Look-ups in named tables: a row name and a column name give one cell, copied from the table.

Roligi:
,Buridus,Budaku,Loku,Bur,Gik,Lav,Zavok,Pep,Zokube,Lufaf
Dume,-3.062,-6.492,-0.975,6.138,5.267,-2.213,-6.536,-1.903,5.525,5.962
Zire,2.372,3.776,3.618,1.761,-0.656,-2.758,-3.405,-2.469,-0.220,2.065
Turemo,2.235,0.172,-1.899,-3.481,-4.319,-4.089,-2.950,-1.171,1.011,2.943
Nem,-0.806,-4.528,-4.983,-1.916,2.621,5.445,4.848,1.064,-3.307,-5.231
Ros,-2.705,3.089,1.085,-3.262,1.926,2.416,-3.093,0.430,3.406,-2.385
Lerat,-1.943,4.710,-0.639,-3.597,3.775,1.618,-4.304,1.814,3.620,-3.664
Doretik,-3.050,-3.770,-2.215,0.623,3.292,4.226,2.966,0.079,-2.574,-3.866
Fop,3.291,-1.514,-1.196,3.321,-1.234,-1.460,3.258,-0.955,-1.625,3.273
Fuv,3.014,-0.900,-2.392,1.661,2.622,-1.550,-1.894,2.291,2.063,-2.107
Dipab,5.586,4.176,1.613,-1.248,-3.779,-5.232,-5.333,-4.010,-1.527,1.242
Vamaze,-4.744,-2.500,3.520,4.999,-0.368,-4.824,-2.179,3.952,4.733,-0.893
Tegum,-2.408,3.073,2.669,-2.811,-1.879,3.452,2.157,-3.101,-1.378,3.693
Supubi,-2.276,-2.420,0.518,3.000,2.323,-0.878,-2.917,-1.234,2.096,3.196
Lud,-0.673,-3.097,1.082,3.569,-0.732,-3.163,1.119,3.556,-0.672,-3.124

What is the Lufaf of Supubi in Roligi?
3.196
What is the Buridus of Nem in Roligi?
-0.806
What is the Lufaf of Ros in Roligi?
-2.385
What is the Budaku of Lud in Roligi?
-3.097
What is the Zokube of Turemo in Roligi?
1.011
What is the Zokube of Supubi in Roligi?
2.096

Vedep:
	Nido	Baso	Rodeka	Ripu	Vid	Keva	Bosofa	Kov
Tikana	213	214	220	224	220	213	220	234
Rerupi	218	223	222	222	233	214	221	231
Kefuzif	216	218	219	214	227	214	227	229
Leme	147	119	105	103	154	238	114	60
Mut	205	198	181	178	200	227	188	177
Pakotuz	203	205	210	212	219	218	210	211

Pakotuz, Baso: 205
Kefuzif, Rodeka: 219
Leme, Baso: 119
Tikana, Rodeka: 220
Rerupi, Vid: 233
Rerupi, Ripu: 222
Tikana, Baso: 214
Pakotuz, Nido: 203
Mut, Rodeka: 181
Leme, Keva: 238
Pakotuz, Vid: 219
Mut, Ripu: 178
Mut, Nido: 205
Tikana, Vid: 220
Mut, Keva: 227
Leme, Rodeka: 105
Rerupi, Baso: 223
Row with the largest Ripu: Tikana

Nok:
         Dupifif   Fuvi  Sokab    Gen    Maz
Gafeme     -44.6   21.2   -1.1   18.4   53.0
Vizo        -6.9   -3.3  -47.1  -54.5  -26.6
Gafeviz    -16.3  -28.2  -31.4  -19.8   49.0
Bamipeb    -19.5   13.3   12.3    4.2  -16.4
Nubo       -23.7  -37.4   64.1   64.1  -94.1

Bamipeb, Fuvi => 13.3
Gafeviz, Dupifif => -16.3
Gafeviz, Sokab => -31.4
Nubo, Maz => -94.1
Gafeme, Gen => 18.4
Gafeviz, Maz => 49.0
Nubo, Fuvi => -37.4
Gafeme, Fuvi => 21.2
Bamipeb, Maz => -16.4
Nubo, Dupifif => -23.7
Bamipeb, Gen => 4.2
Vizo, Fuvi => -3.3
Gafeviz, Gen => -19.8
Gafeme, Maz => 53.0

Table Donoda
|  | Gosavot | Vig | Nomedem | Menetu | Gor | Gulokas | Mig | Gov | Lomub | Pufivog |
|---|---|---|---|---|---|---|---|---|---|---|
| Vavimot | 0.6 | 0.2 | 0.5 | 0.4 | 0.5 | 0.7 | 0.3 | 0.3 | 0.2 | 0.5 |
| Bozag | 0.6 | 0.2 | 0.4 | 0.6 | 0.4 | 0.6 | 0.3 | 0.2 | 0.1 | 0.6 |
| Dapabas | 0.5 | 0.2 | 0.4 | 0.4 | 0.4 | 0.8 | 0.3 | 0.4 | 0.3 | 0.3 |
| Nit | 0.4 | 0.2 | 0.8 | 0.4 | 0.4 | 0.9 | 0.2 | 0.4 | 0.3 | 0.5 |
| Betom | 0.7 | 0.4 | 0.4 | 0.5 | 0.6 | 0.9 | 0.2 | 0.4 | 0.2 | 0.6 |
| Pekufar | 0.5 | 0.2 | 0.7 | 0.4 | 0.3 | 0.9 | 0.2 | 0.4 | 0.3 | 0.6 |
| Lud | 0.6 | 0.2 | 0.6 | 0.6 | 0.4 | 0.7 | 0.3 | 0.4 | 0.2 | 0.5 |
| Zep | 0.7 | 0.3 | 0.6 | 0.5 | 0.6 | 0.7 | 0.3 | 0.3 | 0.2 | 0.6 |
| Kefo | 0.6 | 0.2 | 0.6 | 0.5 | 0.5 | 0.8 | 0.3 | 0.3 | 0.3 | 0.5 |
| Pera | 0.5 | 0.2 | 0.6 | 0.4 | 0.6 | 0.7 | 0.3 | 0.3 | 0.2 | 0.6 |
| Nim | 0.7 | 0.2 | 0.7 | 0.6 | 0.6 | 0.7 | 0.4 | 0.3 | 0.3 | 0.7 |
| Silosak | 0.6 | 0.3 | 0.7 | 0.5 | 0.5 | 0.8 | 0.3 | 0.4 | 0.3 | 0.5 |

What is the Gov of Nit in Donoda? 0.4
What is the Gulokas of Betom in Donoda? 0.9
What is the Vig of Zep in Donoda? 0.3
What is the Vig of Silosak in Donoda? 0.3
What is the Pufivog of Dapabas in Donoda? 0.3
What is the Nomedem of Pera in Donoda? 0.6
What is the Gulokas of Nit in Donoda? 0.9
What is the Gulokas of Zep in Donoda? 0.7
What is the Mig of Kefo in Donoda? 0.3

